These are the activations of a small network on made-up records, seen along a few directions, one row for each record.
After each row come some of the record's fields: Temop, Lofog, Zap, Liri, Zifof, Por.
Not every record has every field; a missing one is left out.
The largest differences between rows may come from other fields.
Random noise pushes rows far along 4 fixed directions. That doesn't count. These rows show it; they differ only by the noise:
[  12  295  219   48  297 -398 -176 -102 -236  -43  194 -465   -7 -139
 -110 -464  241   59  226  279]
[ -52  156 -116  -46  164 -178 -133   18   42 -102   68    2  -17  -89
    7 -228  105  -57   80  102]
[-119  390 -406  124  296  111  -30  328  116 -236   59  155 -301  -81
   87 -249  134   19 -237  -44]
[ 131  159  346 -201  -36 -547 -321 -219 -345   12 -121 -359  186   35
 -367 -288  519 -127  110  472]
[ -64   49 -517 -136   33  129 -370  113  172 -315   -9  669  251  285
   68  206  290 -353 -293   98]
[ -35  383  -92   13  143 -163   46  224  -26  -66 -139 -178 -384 -208
 -132 -406  206   89 -115   71]

[ 198 -193  201 -184 -233  264  580  256   29   97 -476   51 -248  353
 -363  468   24  313 -164  -54] -> <Temop:l1 Lofog:d2 Zap:b2 Liri:y1 Zifof:h1>
[ -93  -70 -187 -176 -250    6  122    3  273   62 -256   34 -235 -219
  110  -56 -161 -101  -36   19] -> <Temop:l2 Lofog:d2 Zap:b1 Zifof:h2>
[ 107  107  305  -52 -150  -63  260  303 -223   69 -263  -75 -257  262
 -479   58  204  248 -153  164] -> <Temop:l1 Lofog:d1 Zap:b2 Liri:y1 Zifof:h1>
[ 162  170  150  -14  -85  -88 -217  151 -413  -49 -331  -80  -19   96
 -406 -186  485   37 -296  217] -> <Temop:l1 Lofog:d3 Zap:b2 Liri:y2 Zifof:h2 Por:m18>
[ 197   97   19   63   61  358  174  -64 -173 -174  113 -149  195  394
  -46  479  225   85 -259  156] -> <Temop:l1 Lofog:d2 Zap:b1 Liri:y1 Zifof:h2 Por:m18>
[-165  201   63    8   45 -120 -107 -249  -69   -9  215 -368   16 -387
  202 -203   -8  -41  118    5] -> <Temop:l2 Lofog:d3>
[ 152  -77  536 -202 -202 -156  283 -307 -185  261 -193 -577 -119   26
 -274  102   23   94  288  116] -> <Temop:l1 Lofog:d2 Zap:b1 Liri:y2 Zifof:h1>
[ 103 -174 -176    3   75   52 -201 -169   43  -98  325  240  457  190
  132  169  -53 -120  112   17] -> <Temop:l1 Lofog:d1 Zap:b1 Liri:y1 Zifof:h2 Por:m18>
[   2  278  -14   93  -24   -8  -79   58 -226  -79 -114  -94  -78   84
 -163   21  466   35 -315  157] -> <Temop:l2 Lofog:d1 Liri:y1 Zifof:h1>
[-173  193 -148  143  153   42  153  -40  201  -58  212 -199 -129 -317
  356 -212 -383   21  186 -231] -> <Temop:l2 Lofog:d3 Zap:b1 Por:m12>
[   8 -337 -154  -77 -184   70  139   28  350   90  -62  372   14 -119
   39  187 -327  -27  139 -200] -> <Temop:l1 Lofog:d1 Zap:b2 Liri:y1 Zifof:h1 Por:m18>
[ -57  -17   56  142  329   62  227 -163  170   20  505 -246   62  -85
  376   32 -460  216  495  -80] -> <Temop:l1 Lofog:d1 Zap:b1 Liri:y1 Zifof:h2>
[-172  -23 -378 -374 -521   -3  327  199  396   34 -627  507 -659 -553
  -49  -26 -222 -110 -312 -274] -> <Temop:l2 Lofog:d3 Zap:b2 Liri:y1 Zifof:h1>
[ 125   15  145   17  224   71    2  110 -134  -47  125   54  210  387
 -121  194  186   81  136  115] -> <Temop:l1 Lofog:d4 Zap:b1>
[-154 -175 -177 -128  -52 -163 -188 -119  405   82   69  282   71 -336
  296 -168 -350 -152  254 -252] -> <Temop:l1 Lofog:d4 Zap:b1>
[  67  -26  -96 -263 -456 -215 -184   -1   40  -31 -417   76   -6 -129
  -99  -58  248 -134 -212   68] -> <Temop:l2 Lofog:d2 Zap:b1 Liri:y1 Zifof:h2>
[ -11  189   -3  -60  -94 -207 -239   -7 -116  -12 -176  -82  -32 -119
  -92 -179  386 -103 -178   98] -> <Temop:l1 Lofog:d4 Zap:b1>
[ -94   59   52  -15   39 -325 -200 -214   98   10   48  -92   73 -190
   73 -359   35 -131  196  135] -> <Temop:l2 Lofog:d4 Zap:b1>
[ -43  -47 -168   92  100  194   33   47   73  -33   67   69  -81   70
  159  101 -168  -46   -8 -163] -> <Temop:l1 Lofog:d2 Zap:b1 Liri:y2 Zifof:h1 Por:m12>
[  13   17   63   46   91   25  248 -244   39   69  376 -405   21 -247
  213    8 -322  158  308  -67] -> <Temop:l1 Lofog:d1 Zap:b1 Liri:y1 Zifof:h2 Por:m18>
[ 208  168  215  -89 -154   13  -33 -195 -250   -4 -136 -232  178  240
 -302  264  501 -136 -210  305] -> <Temop:l1 Lofog:d4 Zap:b1 Por:m18>
[ -22  -41  201  278  350 -207 -343 -312 -227 -114  523 -339  408  125
  162 -187  -39  -47  387  151] -> <Temop:l2 Lofog:d2 Zap:b1 Liri:y2 Zifof:h1 Por:m12>
[ -61  -89   -7   16   53  -87  201   -7  230  223  -77 -159 -277 -368
  -16 -375 -370  116  267 -208] -> <Temop:l1 Lofog:d4 Zap:b1 Liri:y2 Zifof:h1 Por:m18>
[  42 -206    8  -66  -77  103  219  277  141  117 -423  229 -222  -86
 -213  -94 -195  167   41 -268] -> <Temop:l1 Lofog:d3 Zap:b2 Liri:y2 Zifof:h1 Por:m18>
[  87 -100   84  102  148  -29 -292 -305 -163 -144  273   -9  506  332
   76  284  114 -200  265  149] -> <Temop:l2 Lofog:d2 Zap:b1 Liri:y2 Zifof:h1 Por:m12>
[ 110  -11  -51  -77 -227  -94 -457   90 -184  -21 -275  381  176  346
 -255  107  509 -406 -288  286] -> <Temop:l1 Lofog:d1 Zap:b1 Zifof:h1 Por:m2>
[ 101   78  312  -40 -165 -327 -105 -211 -390   69 -111 -267  108   80
 -256   12  390 -112 -106  264] -> <Temop:l2 Lofog:d1 Liri:y1 Zifof:h1 Por:m12>
[ -92  104 -117    2   31  -15  205  166  177  167 -228  -10 -462 -370
   65 -312 -136  165  -37 -208] -> <Temop:l1 Lofog:d4 Zap:b1>
[ -74 -364  -86  -98   72  -78   94  -57  311  152   62  186  128 -151
  286   72 -483  -63  308 -151] -> <Temop:l1 Lofog:d4 Liri:y1 Zifof:h2 Por:m2>
[  24  123 -310   94   29  163 -120  448   70 -146 -354  519  -61  264
 -105  110  301 -159 -512   -8] -> <Temop:l2 Lofog:d4 Zap:b2 Por:m12>
[  -2 -122   90 -423 -622 -214   37 -188  159  214 -589  110 -128 -284
 -180  -93  -12 -140 -140  -36] -> <Temop:l1 Lofog:d3 Zap:b1>
[ -95 -198 -325 -208 -287   41  -85  169  245  129 -283  481 -122 -148
   36   86 -122 -129 -137 -105] -> <Temop:l1 Lofog:d1 Zifof:h2>
[-170  -35 -144   97   59  -98 -143  119  229   47   60  174 -227 -281
  191 -433 -175   44   80 -154] -> <Temop:l1 Lofog:d1 Zap:b1 Liri:y1 Zifof:h1>
[-177 -260 -232  -22   35  226  209 -292  307  -65  478   61  221 -132
  551  328 -573   65  282 -280] -> <Temop:l2 Lofog:d2 Zap:b1 Liri:y1 Zifof:h2>
[ -46  -41 -266  -67 -147  181  -58  208  108    7  -59  251  -94   45
   19  131  -27  -74 -181  -14] -> <Temop:l1 Lofog:d1 Zifof:h2>
[-200  334   17    1 -156 -114  287   -8   90   98 -154 -447 -514 -593
   60 -458 -172  181  -30 -208] -> <Temop:l2 Lofog:d3 Zap:b1>
[-173   93 -343  -10 -197  235  227  284  372  -52 -300  342 -369 -312
  120   41 -170   66 -221 -313] -> <Temop:l2 Lofog:d3 Zap:b2 Liri:y1 Zifof:h1>
[  87  183 -220 -304 -531  -56 -246  288   38  -15 -783  422 -204   79
 -342   29  590 -277 -701   52] -> <Temop:l1 Lofog:d4 Zap:b1>
[  35  366  121  190   88 -166 -161   40 -220  -74    6 -389 -102   -6
 -127 -314  405  128  -89  179] -> <Temop:l2 Lofog:d1 Zap:b1 Liri:y1 Zifof:h1>
[ 142 -181   44 -104 -216  -58 -327   18 -150  -36 -145  308  254  272
 -227  194  389 -199 -264  130] -> <Temop:l1 Lofog:d2 Zap:b2 Liri:y1 Zifof:h1>
[ 134 -277  236 -172 -246  -78  285 -152   74  239 -207 -264  -41 -193
 -189  123 -292  152  248    2] -> <Temop:l1 Lofog:d2 Zap:b2 Liri:y2 Zifof:h2 Por:m18>
[ -33  155  296   66   75 -461 -108 -192 -193  119  112 -524   30 -419
   65 -508 -154  -13  427  179] -> <Temop:l2 Lofog:d3 Zap:b1 Zifof:h2 Por:m12>
[ -72  101 -138  -47 -105  198  393  245   52   20 -288   43 -288 -105
  -70   19  -36   45 -261 -120] -> <Temop:l2 Lofog:d3 Por:m18>
[ 205  111  203   68  -13 -127  -49  -42 -331  -56  -50 -287  -29   31
 -271  -74  394   23 -174  164] -> <Temop:l1 Lofog:d2 Liri:y1 Zifof:h1 Por:m18>
[-126  175 -363  166  194  181 -269   -1   43 -166  436  258   52  -21
  328   -2   39 -134 -121 -173] -> <Temop:l1 Lofog:d1 Zap:b1 Liri:y1 Zifof:h1>
[-132  592  -58  398  412  204   16  -26 -183 -203  476 -457 -118  -28
  211  -98  242  146 -161   44] -> <Temop:l2 Lofog:d4 Zap:b1>
[  56   87  216  125  152  -55  -41 -275 -252   -7  385 -423  140  -30
    4  -11  118   30  112  144] -> <Temop:l1 Lofog:d1 Liri:y1 Zifof:h1 Por:m18>

Here are new rows. What are their fields?
[  14 -178    5  229  331  126 -128  -76  -17 -151  498   46  284   86
  209   66 -116   19  168  -34] -> <Temop:l1 Lofog:d2 Zap:b2 Liri:y1 Zifof:h1 Por:m18>
[  83  -55 -150   -2   15  310   21   95   78  -86  -87  309  156  289
  -90  393  158  -88 -320    9] -> <Temop:l1 Lofog:d4 Zap:b2 Por:m18>
[-156 -131 -193  -70   59  203  256 -147  487   50  234  157  -24 -139
  406  237 -515  -64  324 -269] -> <Temop:l1 Lofog:d4 Zap:b1>
[ -12  -81 -131 -107 -136   99  -53 -289  149  -87   65  232  406  257
  155  530   26 -322   14   47] -> <Temop:l2 Lofog:d4 Zap:b1 Por:m12>
[  -3  -50  356  100  340 -345 -450 -446 -168   46  627 -311  533  -33
  240 -187  -18  -96  597  195] -> <Temop:l1 Lofog:d4 Zap:b1>
[ -85 -145 -277  222  270  134 -345  126  191 -244  328  450  233  220
  347  -19 -134 -195   -6 -106] -> <Temop:l1 Lofog:d2 Zap:b1 Liri:y1 Zifof:h1 Por:m12>
[-124 -319 -648  -93 -169  491  243   69  587 -110  -71  595 -117  -53
  307  385 -493  -97  -57 -482] -> <Temop:l1 Lofog:d2 Zap:b1 Liri:y2 Zifof:h1 Por:m18>
[  27 -328  -14 -114 -146  -24 -100 -276  129   40   69  100  249  -55
   53  167 -153 -181  337   -7] -> <Temop:l1 Lofog:d2 Zap:b1 Liri:y2 Zifof:h1 Por:m18>
[ -58  421 -147  293  325  188 -401 -134 -293 -265  662 -138  179  185
  244   17  359 -120 -238   77] -> <Temop:l1 Lofog:d1 Zap:b1 Liri:y1 Zifof:h1>
[  49   98 -226 -107 -418  118   52  143   15 -137 -429  289 -154  146
 -111  300  344 -248 -482   -8] -> <Temop:l2 Lofog:d2 Zap:b1 Liri:y1 Zifof:h1 Por:m12>
[  78  -25 -203    5  118  261  -97  -93  -25 -144  252  211  365  279
  133  329  113 -143 -177   79] -> <Temop:l1 Lofog:d4 Zap:b1 Liri:y1 Zifof:h2 Por:m18>
[-219  108 -268  116  121  167  -89  134  254 -116  209  238 -183 -208
  336 -201 -244 -150   95 -148] -> <Temop:l1 Lofog:d3 Zap:b1 Zifof:h1>
[-133  218  -56  121   86   72  421  -62  102   16  155 -419 -498 -367
  214 -241 -195  175   57 -168] -> <Temop:l2 Lofog:d2 Zap:b1 Liri:y1 Zifof:h1>
[ -78   -9 -340  122  -19   83 -217   60  118 -114    4  408   74   90
   64  178   12 -197  -86  -60] -> <Temop:l2 Lofog:d1 Zap:b2 Liri:y2 Zifof:h1 Por:m12>
[  21 -447  260 -104   53 -360   94  -59  266  288  -80  -41   61 -331
  -23 -270 -430  135  607 -161] -> <Temop:l1 Lofog:d4 Zap:b2 Por:m18>
[ -88 -157   -9   63   -8  145  -68  -23    3 -111  131  118  163  207
   86  240   43   -4 -131   20] -> <Temop:l2 Lofog:d2 Zap:b2 Liri:y1 Zifof:h1>
[-131  223 -224  374  598  302   48  175  185  -89  549  126 -178  -78
  451 -108 -311  152  167 -257] -> <Temop:l1 Lofog:d4 Zap:b1>
[  21  184  241  179  198   46  117  -96 -154   14  260 -424  -15 -159
  -23  -98  -54  151   92   49] -> <Temop:l1 Lofog:d3 Zap:b2 Por:m18>
[   7  295 -230   86   59  297  163  355   42 -138 -111  140 -265  167
  -39  131  204   75 -313  -99] -> <Temop:l1 Lofog:d4 Zap:b1>
[ 188 -187   65 -103 -147  121  473  404   37  274 -510   79 -413   72
 -396   59 -218  380  -10 -166] -> <Temop:l1 Lofog:d1 Zap:b2 Liri:y2 Zifof:h2 Por:m18>
[ 162  371   93   39 -148  218  589  161  -88   86 -278 -453 -492  -62
 -239  140  129  324 -260   19] -> <Temop:l1 Lofog:d1 Zap:b1 Liri:y1 Zifof:h2 Por:m18>
[  57   71  360   66  110 -119   75   28 -194   93  -18 -415  -90 -137
 -175 -298   40  185  109   44] -> <Temop:l1 Lofog:d3 Zap:b2 Por:m18>
[-212  336 -326  487  468  249  -34  664  115 -110  103  246 -614 -165
  179 -567   -4  323 -360 -265] -> <Temop:l1 Lofog:d1 Zap:b2 Liri:y1 Zifof:h1>
